Each row below holds a small network's activations on one input, seen along a few directions.
In each table, some parts of the input vary, and every possible input appears once, in random order.
Descriptions start from the smaller parts, as in this example, which fits no table here: one of 2 separate values, together with either a single point or one of 9 places along a line or (one of 4 places along a line, together with one of 8 places around a ring).
Shared parts are said once, and a part with two or three values counts as separate values.

Other details of the inputs shift rows strongly along three fixed directions, in all tables alike. That doesn't count.

A family of inputs:
R1: -64  -27  -57  48  -3  15  -61  65  18  -2  70  -51
R2: 9  -107  -26  -11  30  -21  41  -31  61  27  24  25
R3: -65  -42  60  -27  42  -78  -56  65  3  -14  -10  44
R4: -26  -47  -25  -71  20  -58  -75  53  14  -38  34  47
R5: 5  -93  -11  -5  -2  -59  41  -12  48  1  -53  37
R6: 17  -76  -30  -41  21  -24  7  -18  94  -14  -32  27
R7: 24  35  33  -78  49  -32  11  42  -77  -16  -4  3
R8: 31  97  33  59  -51  66  68  -58  34  61  -16  -53
R9: -60  -15  -59  55  -11  16  -74  45  3  -24  85  -14
R10: -49  98  10  -7  -17  23  -46  6  -22  14  -2  -85
R11: -28  -64  2  -74  38  -32  -65  73  15  -51  20  28
R12: 27  -65  68  22  36  -29  12  -19  81  12  3  54
R13: 7  -34  -53  68  -30  18  -24  -71  35  -57  -19  -24
R14: 21  -54  -14  -29  72  -53  -102  65  -45  19  -25  56
R15: -43  47  12  15  -11  66  -1  8  -74  1  63  -68
R16: 76  11  23  -51  -36  21  118  -30  13  63  -5  13
R17: 86  9  37  -37  -19  64  57  -42  -13  97  -34  64
R18: -39  50  34  -75  28  -13  -6  6  -25  55  71  37
R19: 7  64  -7  33  -72  30  -8  32  -68  6  61  -39
R20: 70  29  15  -56  -35  37  112  -10  45  60  -6  28
R21: -16  -48  -38  85  1  78  8  -24  68  -34  21  -15
R22: 57  -70  -35  -6  49  -63  28  -12  46  -14  -46  24
R23: -21  5  35  -84  -13  -15  29  61  -69  -6  -12  23
R24: -24  58  -30  -18  -44  34  -21  20  -55  -8  5  -92
R25: -43  38  36  -81  35  -15  6  26  -10  77  55  1
R26: -45  110  9  -1  -25  25  -59  -14  -37  -7  13  -48
R27: -64  -11  -16  71  -33  -51  -72  25  -48  -42  10  -24
R28: -58  -19  -36  65  -44  -37  -67  44  -42  -47  9  -17
R29: 10  75  -18  15  -4  38  -8  47  -83  -45  -8  -63
R30: 14  -47  -37  75  -5  61  -71  -65  23  -1  -64  -10
R31: 0  -60  -41  100  5  80  -44  -58  23  38  -9  3
R32: 48  -80  23  19  3  -58  21  -44  42  7  26  59
R33: 48  -70  -6  9  -7  -29  21  -5  79  0  24  81
R34: -41  32  61  -78  46  12  4  27  -24  42  57  19
R35: 50  65  14  54  -66  63  88  -63  -4  43  -7  -66
R36: -15  103  19  46  -51  52  70  -65  20  38  -79  -45
R37: 33  46  -15  -81  19  -44  6  40  -73  -7  9  29
R38: -16  11  -66  53  15  -26  -73  84  2  -42  0  -52
R39: -10  19  21  -112  9  -36  -1  14  -48  21  10  -25
R40: 79  69  -25  -64  8  21  89  -35  14  1  -46  59
R41: 76  47  6  -59  26  -10  102  -55  -9  30  -59  1
R42: 10  0  12  123  -24  1  -23  -53  67  1  14  0
R43: -25  41  1  -85  -30  -25  13  60  -39  5  0  57
R44: 54  -51  -16  6  53  -75  11  -51  26  -30  -29  54
R45: -20  -34  26  81  -14  -11  -63  51  -32  -32  58  -51
R46: -12  11  24  -74  -7  3  -29  47  -83  64  -43  56
R47: 31  -12  -47  91  19  36  -4  -4  53  -74  -48  -17
R48: 32  23  13  -59  0  33  102  -95  -9  49  26  40
R49: -22  -81  10  -70  36  -47  -59  53  -17  -48  21  13
R50: -14  115  22  26  23  27  -33  33  -51  -22  -16  -56
R51: 0  -59  43  -22  57  -23  -13  -51  80  -24  -37  37
R52: -43  63  49  -69  -4  -51  -6  26  -39  30  -6  49
R53: 5  47  20  29  -54  55  2  53  -67  -7  47  -58
R54: -21  -35  -24  91  -31  40  9  -4  55  -60  -56  -4
R55: -10  -65  -30  90  -1  62  14  -44  36  -31  22  -30
R56: -2  -86  9  1  10  -73  36  -31  43  6  -52  30
R57: -22  -29  -49  89  -42  13  11  -6  68  -25  -58  -22
R58: 18  17  42  -75  -11  15  21  88  -24  14  49  30
R59: 5  64  25  44  -56  76  87  -68  -31  -14  -68  -41
R60: -43  -82  1  -41  48  -70  -35  39  -8  29  75  1
R61: 32  -30  5  6  75  -73  4  -26  79  9  -54  31
R62: -27  77  -10  -7  -39  22  -39  -19  -75  -25  22  -62
R63: 38  16  -8  -65  -12  47  107  -75  -3  44  25  46
R64: 16  29  -26  110  26  -16  -33  -60  52  -36  -41  -6
R65: -48  -27  1  35  6  -5  -89  20  -34  -67  19  -67
Description of these inputs: one of 5 separate values, together with either a single point or (one of 3 separate values, together with one of 4 places along a line).
Changing only the choice among 5 separate values turns R44 into R27. The same change can be made to R37. Which row results?
> R28
Changing only the choice among 5 separate values turns R50 into R34. The same change can be made to R40. Which row results?
> R9
Change only the choice among 5 separate values in R31. List by row number the other rows that result.
> R14, R17, R30, R46

A family of inputs:
R66: 4  -28  -9  105  -27  13  31  -40  62  -47  -46  -18
R67: -52  1  -24  42  -18  -52  -80  78  -18  -45  33  -29
R68: 50  -3  18  -59  15  36  75  -63  11  2  -66  46
R69: 4  100  -16  -55  -24  53  1  2  -74  1  -13  -24
R70: 42  26  44  -38  18  7  79  -62  45  35  -48  42
R71: 10  3  0  -15  -8  10  2  45  -31  8  42  -4
R72: 18  5  28  -64  -13  14  57  27  -36  25  25  34
R73: 23  -109  7  -18  6  -54  42  -21  69  9  -15  56
R74: -62  -76  10  -11  45  -74  -74  58  15  -49  16  16
R75: 2  -68  16  -53  12  -78  34  13  34  3  -25  59
R76: 20  28  11  -116  2  -45  -4  74  -72  15  12  47
R77: -35  -108  -17  5  7  -70  -59  72  -6  -8  48  26
R78: 45  24  40  -72  15  31  68  -32  -3  64  6  48
R79: -14  -22  -12  70  -26  32  -6  -39  14  23  -1  -10
R80: -17  -71  -10  4  18  -32  12  -44  63  -22  -44  24
R81: 3  37  51  -106  -16  -7  46  60  -55  30  33  16
R82: -48  78  10  26  -54  41  -28  20  -58  32  24  -69
R83: -37  34  51  -111  9  -56  -2  54  -52  49  8  34
R84: 14  35  45  -108  36  -33  -25  61  -68  40  7  40
R85: -24  -29  -54  63  30  -15  -96  33  1  -54  -4  -36
R86: 55  28  16  -99  27  27  58  -32  -15  15  -44  35
R87: -71  -41  -34  26  -6  -5  -88  53  -39  -19  51  -37
R88: 43  -104  -8  -16  15  -56  26  -19  42  -5  -55  70
R89: 5  -1  9  69  -6  27  -13  -32  40  7  2  -29
R90: 25  -36  -26  25  -18  7  23  -17  28  -3  15  26
R91: -19  60  -19  66  -42  61  -27  -13  -28  17  31  -39
R92: 3  52  -13  65  -50  51  -7  19  -51  -30  -25  -52
R93: -18  74  12  -45  -26  79  30  8  -70  15  27  -29
R94: -39  49  5  -58  -28  28  1  21  -54  18  22  -40
R95: -38  117  1  31  -19  24  -27  34  -43  10  9  -63
R96: 9  4  -10  66  -16  5  13  -8  34  -33  -23  -29
R97: 53  32  17  -81  0  4  95  -7  14  39  -1  29
R98: -57  -24  -41  25  2  -4  -98  52  -28  -30  66  -26
R99: 17  62  -4  6  6  19  -12  5  -30  20  -22  -10
R100: -11  57  15  -13  -29  71  38  -24  -20  1  1  -42
R101: 54  -68  10  -50  39  -55  11  20  18  -6  -25  65
R102: 44  59  4  37  -18  68  79  -87  51  39  -32  -15
R103: -13  86  -11  -19  -27  44  28  -30  -13  -10  -18  -29
R104: -48  -53  7  6  35  -95  -91  51  23  -14  25  34
R105: 36  23  31  -101  17  30  73  -34  12  29  -4  21
R106: 43  -65  23  -42  43  -99  35  -21  4  -6  18  40
R107: 23  -16  -2  117  7  -11  6  -105  33  -16  -13  -37
R108: -4  -18  -37  44  -14  29  -16  -39  2  -26  -51  -23
R109: -49  -52  -8  -53  55  -73  -89  91  -5  -16  66  2
R110: 2  -31  -39  76  -15  38  -1  -75  74  -32  -13  -24
R111: 12  -35  -55  85  10  51  8  -63  64  -24  -7  -20
R112: -12  79  0  24  -48  45  -11  49  -52  -4  39  -79
R113: 26  -52  -19  -6  21  -25  18  20  28  6  24  36
R114: 23  50  12  -98  29  4  80  -28  16  18  -31  29
R115: 0  81  8  -34  -16  13  -29  25  -70  25  -1  -1
R116: 24  -80  18  -15  30  -48  9  -44  84  23  -2  72
R117: 49  47  19  40  -24  74  68  -87  10  18  -76  6
R118: 23  -50  -16  27  24  -49  29  -10  76  -24  -29  29
R119: -38  -54  -35  64  19  9  -85  28  6  -40  46  -37
R120: -45  -11  -14  37  27  -55  -86  19  -54  -48  56  -67
R121: 22  -31  -35  97  -38  22  18  -52  70  -27  -10  -19
R122: -30  72  -14  40  -18  51  -16  -4  -16  -33  -9  -74
R123: -37  73  16  36  -38  65  -25  28  -70  22  40  -48
R124: 13  -32  -23  105  -20  23  -12  -69  37  -5  -68  -8
R125: -35  40  53  -48  -5  -5  -24  57  -53  33  43  -7
R126: 18  -25  -32  110  4  38  2  -60  64  7  -6  -8
R127: -5  -52  54  -42  42  -63  12  -1  41  13  -20  71
R128: 1  -71  -28  5  43  -86  -77  85  -1  -33  11  25
What do these inputs look like to the network?
> one of 3 separate values, together with either a single point or (one of 4 places along a line, together with one of 5 places around a ring)
Changing only the choice among 3 separate values turns R93 into R72. The same change can be made to R105. Which row results?
> R112
Changing only the choice among 3 separate values turns R84 into R101. The same change can be made to R125. Which row results?
> R81
Change only the place on the line of 4 in R102. List by row number the other rows that result.
> R95, R99, R126
Change only the choice among 3 separate values in R78. List by row number the other rows that result.
> R71, R119
Change only the place on the ring of 5 in R127. List by row number the other rows that result.
> R70, R83, R95, R104
Start at R113 and move only the place on the line of 4, one step at a time. The first step leads to R97. Which rows follow, in order?
> R118, R128
Start at R94 and move only the place on the ring of 5, one step at a time. The first step leads to R110. Which rows follow, in order?
> R109, R105, R100
Change only the choice among 3 separate values in R70. List by row number the other rows that result.
> R96, R122

A family of inputs:
R129: 51  -29  -2  -40  2  2  60  -23  16  10  -40  39
R130: -33  -29  -9  50  12  -27  -55  18  31  -2  31  -10
R131: 20  -24  13  -50  -5  10  56  -10  -3  33  9  34
R132: 27  18  -21  24  -5  19  48  -55  37  -13  -56  4
R133: 8  43  11  -35  8  -7  10  20  -40  -8  -8  -1
R134: -9  25  10  35  -12  29  -9  -3  1  22  9  -17
R135: -1  9  -19  12  -20  19  -18  37  -25  -18  -4  -23
R136: -11  -85  -38  44  20  -52  -63  45  26  -49  11  -11
R137: -28  33  9  1  -2  -9  -14  -1  -2  2  -6  -21
R138: -17  8  10  -19  21  0  -35  12  -14  23  34  0
R139: 3  37  37  -62  5  7  26  8  -6  43  17  28
R140: 5  28  -2  -51  -13  11  6  45  -32  -6  3  1
R141: 6  13  -15  13  -12  11  -12  31  -28  -29  9  -30
R142: 3  -42  -16  47  -18  33  23  -32  49  -12  4  4
R143: -28  25  14  21  -7  -4  -30  6  -25  5  -10  -28
R144: 24  0  -35  29  -20  28  31  -26  29  -21  -29  -13
R145: 15  -10  3  -26  20  -34  3  4  -2  -10  -19  31
R146: -18  26  5  24  -2  4  -21  13  -7  16  30  -32
R147: 9  -18  -23  29  -13  55  26  -49  22  -1  7  -10
R148: -3  -28  0  -35  24  -63  -33  33  -15  -11  -4  36
R149: 5  15  39  -55  13  -10  33  -23  17  19  -25  34
R150: 0  4  6  -41  16  -32  -10  32  -35  2  -18  20
R151: 0  52  -10  18  -17  30  8  -6  -11  -19  -32  -18
R152: 6  39  13  32  -15  25  24  -56  12  3  -29  -19
R153: -8  -49  -34  51  29  -19  -54  -11  25  -43  -23  -1
R154: 23  -5  28  -39  23  -20  53  -52  37  20  -35  26
R155: 18  14  11  30  -13  15  36  -78  34  8  -44  2
R156: 21  -117  15  14  53  -68  -8  -33  90  9  5  74
R157: -17  1  -13  17  -32  17  -11  15  -25  2  40  -19
R158: -13  26  15  29  0  8  -22  12  -13  10  34  -25
R159: -7  -16  5  -30  -7  -4  4  25  -20  10  45  11
R160: -8  -52  5  -13  12  -21  -7  28  0  -6  47  15
R161: 15  -28  -25  49  14  -15  3  -30  40  -32  -39  -4
R162: 5  38  21  13  -13  32  31  -45  11  14  -41  -10
R163: -25  -30  20  -45  45  -47  -46  12  -2  2  6  22
R164: -16  -45  -15  43  -14  16  -14  10  15  -8  23  -7
R165: 20  26  21  -80  15  -12  33  16  -26  17  -30  40
R166: -12  19  -19  14  -32  39  23  -2  -4  5  26  -26
R167: 15  -10  -3  -48  4  -23  -2  39  -24  -8  10  17
R168: 4  9  -23  8  -24  3  -18  25  -28  -18  4  -17
R169: -6  26  32  -46  5  -7  1  25  -34  49  24  13
R170: 10  13  -32  8  -10  37  -8  -2  -17  -21  -8  -26
R171: -21  41  20  19  -3  2  -19  1  -23  -8  2  -36
R172: -16  26  6  27  -14  4  -30  6  -15  20  29  -17
R173: -18  2  -15  13  -19  18  -2  21  -17  -2  41  -34
What do these inputs look like to the network?
> one of 5 places around a ring, together with either a single point or one of 8 places around a ring
Changing only the place on the ring of 5 turns R171 into R158. The same change can be made to R143. Which row results?
> R169
Changing only the place on the ring of 5 turns R139 into R151. The same change can be made to R130. Which row results?
> R132
Which other rows agree with R166 in the place on the ring of 5? List them by row number.
> R131, R142, R147, R157, R159, R160, R164, R173
Change only the place on the ring of 5 in R170. List by row number the other rows that result.
> R138, R147, R153, R163
Start at R144 and move only the place on the ring of 8, one step at a time. The first step leads to R140. Which rows follow, in order?
> R135, R129, R168, R167, R141, R136
